Each row below is a small network's average activation on inputs in which a field has the value named, seen along a few directions.
Values that are neighbours, or in one group, have similar rows; names and order tell nothing.
(in the rows, 500 means zero)
Random noise pushes rows far along 12 fixed directions. That doesn't count. These rows show it; they differ only by the noise:
[741 645 526 303 629 458 525 416 551 400 528 537 388 582 302 465 409 387
 353 389 634 645 674 461 720]
[496 549 464 498 504 571 561 440 354 518 339 531 478 650 619 374 322 456
 627 398 446 635 241 495 657]
[657 543 575 532 430 451 631 505 713 456 310 454 511 478 382 660 257 727
 517 550 513 393 765 625 794]
[335 480 434 541 396 568 469 584 426 435 615 664 614 418 739 378 437 447
 558 436 480 389 275 352 472]
[525 574 440 408 520 342 543 401 599 349 511 498 437 509 461 244 524 595
 491 550 336 550 420 549 653]
[334 476 414 524 604 323 250 567 555 460 711 396 624 588 649 664 424 489
 184 577 658 669 695 416 567]
[370 478 443 403 491 431 449 353 641 216 577 508 518 498 420 372 571 545
 449 492 478 369 555 625 423]
[583 651 561 545 524 683 550 459 350 504 423 517 514 692 549 552 328 414
 586 523 482 636 374 494 509]
[459 539 300 759 462 648 349 453 574 261 637 496 592 673 478 635 237 672
 420 617 584 452 705 471 501]
[495 337 514 611 467 418 596 650 447 815 342 534 507 453 575 448 457 536
 619 435 503 520 400 447 579]
[261 381 585 462 403 313 497 510 539 655 264 402 614 484 657 473 539 552
 505 482 448 538 364 597 487]
[729 733 488 377 679 673 452 452 440 434 525 511 400 440 141 618 641 401
 403 621 570 386 486 601 470]
[503 469 589 430 564 447 516 594 544 512 452 474 569 399 500 705 376 498
 472 478 611 380 616 612 689]
[605 643 628 487 232 507 664 424 693 477 289 566 519 484 426 385 471 645
 538 541 376 456 525 457 484]


RUPO, 12 values:
peda: [502 296 516 604 537 382 731 610 488 752 303 427 383 417 696 615 545 643
 674 507 371 448 432 625 739]
dipap: [526 551 407 345 693 533 351 479 462 319 601 508 497 344 215 507 549 410
 388 478 625 322 474 665 562]
faz: [468 453 776 540 358 376 538 518 519 529 501 416 715 596 516 502 305 476
 558 459 429 791 591 525 372]
gir: [429 418 754 402 265 342 528 484 610 531 418 538 658 407 456 253 522 453
 628 392 440 536 523 475 298]
riv: [577 517 419 434 326 411 556 408 656 388 506 562 471 490 500 322 435 570
 384 358 479 566 583 305 596]
reke: [569 642 463 345 328 387 587 461 619 613 472 595 296 584 759 410 707 476
 277 413 510 688 573 117 479]
merus: [612 589 593 367 592 583 684 461 519 491 460 472 321 460 648 660 648 461
 514 541 460 433 582 508 648]
nasil: [392 507 400 460 531 589 385 416 453 280 660 483 445 518 531 528 605 492
 522 499 475 411 502 572 351]
pefil: [520 551 623 365 433 561 626 445 547 307 602 559 449 428 589 380 499 487
 685 427 347 356 472 540 486]
kif: [607 413 472 597 508 455 550 585 569 571 637 502 410 519 621 539 511 560
 485 481 500 604 728 313 640]
pokal: [621 429 379 607 547 547 462 448 524 580 464 403 440 553 388 532 387 575
 472 467 579 578 658 467 608]
dalet: [402 550 399 578 383 349 418 487 648 281 681 518 515 487 580 361 498 648
 372 627 397 556 608 403 525]
RUPO is arranged as 4 separate groups.
Question: Which other values are in the same group as dipap? Give them in the order they are listed.
Answer: reke, dalet
Question: Which other values are in the same group as gir? Give them in the order they are listed.
Answer: nasil, pefil
Question: Which other values are in the same group as kif? Give them in the order they are listed.
Answer: merus, pokal

VUTAK, 15 values:
zol: [650 438 512 523 537 289 667 535 630 417 564 481 383 538 570 417 329 666
 635 493 338 591 703 522 878]
kisa: [578 549 510 494 356 382 533 345 725 412 371 429 554 541 322 350 444 699
 459 509 391 567 590 544 505]
kar: [505 329 685 509 475 374 736 594 543 594 477 546 525 439 583 493 534 463
 613 455 453 469 583 565 416]
mib: [552 662 579 382 503 596 418 550 412 685 430 581 547 470 477 534 492 290
 316 399 689 626 397 257 546]
gikoz: [495 426 574 477 403 502 655 508 495 444 553 561 449 538 773 489 343 472
 659 354 489 510 663 403 620]
bur: [369 566 700 607 377 573 537 444 567 481 424 426 637 721 759 631 354 506
 535 592 460 614 607 521 334]
mino: [546 332 390 622 673 323 423 653 477 661 617 373 400 459 418 654 500 607
 487 572 531 546 637 606 646]
guk: [603 644 652 738 349 604 688 620 528 388 706 600 640 521 735 622 338 583
 569 725 354 518 598 303 468]
geno: [549 391 464 615 401 298 506 518 615 773 348 380 485 435 385 299 601 723
 529 571 328 607 504 466 559]
gesaf: [568 542 598 452 564 391 635 570 475 454 508 549 476 551 623 436 328 489
 562 505 443 653 547 502 623]
vuzo: [572 521 522 538 425 608 446 419 461 608 481 518 541 566 293 318 658 356
 493 458 494 632 371 393 191]
tob: [419 344 432 506 457 458 436 371 622 326 581 544 544 439 329 330 572 523
 512 422 548 346 560 600 322]
bom: [500 468 391 805 492 519 378 563 393 624 605 503 591 776 473 375 339 531
 441 575 529 831 484 282 358]
fev: [423 510 267 537 549 605 271 490 324 522 404 500 534 565 395 491 345 451
 445 389 690 531 342 504 596]
vora: [312 331 615 477 393 388 441 620 578 617 517 550 654 356 550 555 542 490
 517 463 589 342 537 510 311]
A value of VUTAK combines one of 3 hidden first parts with one of 5 second parts; all combinations occur once.
Question: mib and vora share the first part; mib and bur share the second. Which value has the first part of bur and the second part of vora?
Answer: fev
Question: zol and guk share the first part; zol and mino share the second. Which value has the first part of mino and the second part of guk?
Answer: kar

KUZO, 12 values:
nifu: [865 846 684 446 306 685 585 640 559 572 415 644 556 307 399 621 341 504
 518 567 520 403 542 273 702]
legok: [505 594 514 493 624 406 417 420 392 559 457 348 473 658 424 370 498 473
 511 574 419 815 365 549 532]
sok: [570 779 591 547 162 613 476 442 644 413 363 506 609 395 353 431 498 685
 476 745 328 409 479 437 361]
milik: [638 554 340 501 515 554 383 512 409 472 665 562 478 567 600 440 298 447
 427 347 572 692 478 207 690]
nereg: [474 317 442 507 810 766 484 260 260 333 444 444 404 894 296 524 351 284
 672 246 681 568 464 827 423]
selok: [602 578 730 302 558 324 508 595 599 579 484 480 593 248 135 481 763 478
 373 674 455 386 520 705 283]
dadi: [407 380 428 791 462 629 407 507 376 666 324 470 688 609 383 497 294 567
 591 451 567 564 374 512 394]
kizu: [447 302 655 584 580 317 626 807 471 650 674 558 596 397 739 686 342 454
 556 496 584 417 705 455 636]
dav: [571 842 614 425 376 508 476 506 749 264 482 512 620 355 468 756 344 645
 302 715 485 329 650 566 670]
zame: [532 771 314 633 386 877 350 394 473 260 403 513 601 523 439 717 325 591
 415 679 560 312 389 466 542]
dufal: [626 541 412 430 684 709 576 421 398 346 637 528 235 515 418 690 656 373
 570 457 536 381 559 633 490]
taz: [342 460 185 720 378 617 250 324 591 538 392 281 449 587 255 600 873 747
 329 741 480 452 558 564  57]
KUZO is arranged as 4 separate groups.
Question: Which other values are in the same group as nifu? Give them in the order they are listed.
Answer: legok, sok
Question: Which other values are in the same group as dufal? Give them in the order they are listed.
Answer: milik, taz
Question: Which other values are in the same group as nereg? Give them in the order they are listed.
Answer: dadi, zame
